A small network was trained on made-up records. Each row is its average activation on records with the value named, seen along a few directions.
Values that are neighbours, or in one group, have similar rows; names and order tell nothing.
In the rows, zero is written as 500.
Strong random noise was added to every row along 3 fixed directions; ignore it. To show where, here is one row again and again, with new noise each time:
[663 472 468 462 562 510 593 497 526 453 440 418 469 531]
[699 442 502 372 335 533 679 495 482 386 498 540 413 434]
[539 430 515 561 842 450 418 448 449 549 340 276 529 515]
[616 448 489 389 549 444 617 423 469 439 416 463 417 438]
[651 446 502 491 561 530 551 511 491 464 441 403 489 510]


Values of W:
w17: [438 515 468 590 537 435 486 479 592 599 610 502 592 696]
w10: [505 646 309 444 520 389 711 271 670 461 582 578 482 666]
w24: [516 598 563 687 513 589 357 563 536 617 414 313 523 595]
w28: [436 584 364 500 755 473 423 481 508 613 273 354 471 624]
w22: [482 491 681 552 504 482 497 602 408 425 662 558 523 419]
w9: [540 478 619 673 317 544 440 607 523 544 613 492 601 705]
w16: [628 619 516 586 251 597 682 554 665 509 646 481 523 719]
w19: [402 523 611 503 501 440 544 237 453 505 468 475 361 387]
w1: [444 637 418 353 545 407 512 547 650 425 579 603 472 488]
w29: [528 496 446 632 543 631 528 423 557 589 658 423 568 577]
w20: [442 437 531 510 756 388 475 413 502 418 347 347 528 497]
w30: [519 553 584 576 364 546 452 573 618 571 423 430 482 657]
w5: [513 611 286 374 679 541 577 321 601 531 532 562 481 620]
w2: [430 432 496 532 400 558 388 462 444 516 562 668 675 480]
w7: [625 564 392 341 287 473 785 650 597 411 494 549 469 567]
w14: [497 577 348 525 591 589 495 468 574 528 548 582 433 418]
w8: [480 444 614 534 545 473 359 534 406 458 645 391 515 348]
w13: [368 486 508 454 310 389 609 560 437 531 400 718 456 375]
w25: [517 508 498 515 289 759 419 606 471 437 619 666 634 389]
w21: [517 586 555 543 360 507 507 639 541 583 466 499 573 750]
w6: [389 478 497 476 427 474 369 542 400 526 538 696 584 382]
w11: [455 616 354 291 601 365 500 396 505 497 580 494 284 371]
w27: [448 433 409 542 553 562 451 434 563 602 562 609 597 469]
w15: [549 476 407 450 436 452 605 530 492 448 375 465 394 461]
w26: [589 715 302 379 435 580 593 616 731 360 659 566 460 588]
w23: [476 581 376 438 934 349 547 316 535 498 327 343 413 562]
w12: [450 348 595 588 540 439 373 629 505 490 345 521 557 542]
w4: [411 296 692 502 405 400 476 515 384 368 486 545 454 377]
w3: [558 412 589 348 343 464 562 447 308 462 614 575 377 199]
w18: [443 504 531 600 474 642 377 714 475 585 376 469 576 613]
Each value of W is a pair of two hidden parts, and every pair occurs once (3 first parts, 10 second parts).
- w4 and w17 share the first part; w4 and w20 share the second. Which value has the first part of w20 and the second part of w17? => w10
- w7 and w8 share the first part; w7 and w15 share the second. Which value has the first part of w15 and the second part of w8? => w3
- w26 and w16 share the first part; w26 and w1 share the second. Which value has the first part of w1 and the second part of w16? => w9
- w18 and w27 share the first part; w18 and w28 share the second. Which value has the first part of w28 and the second part of w27? => w5
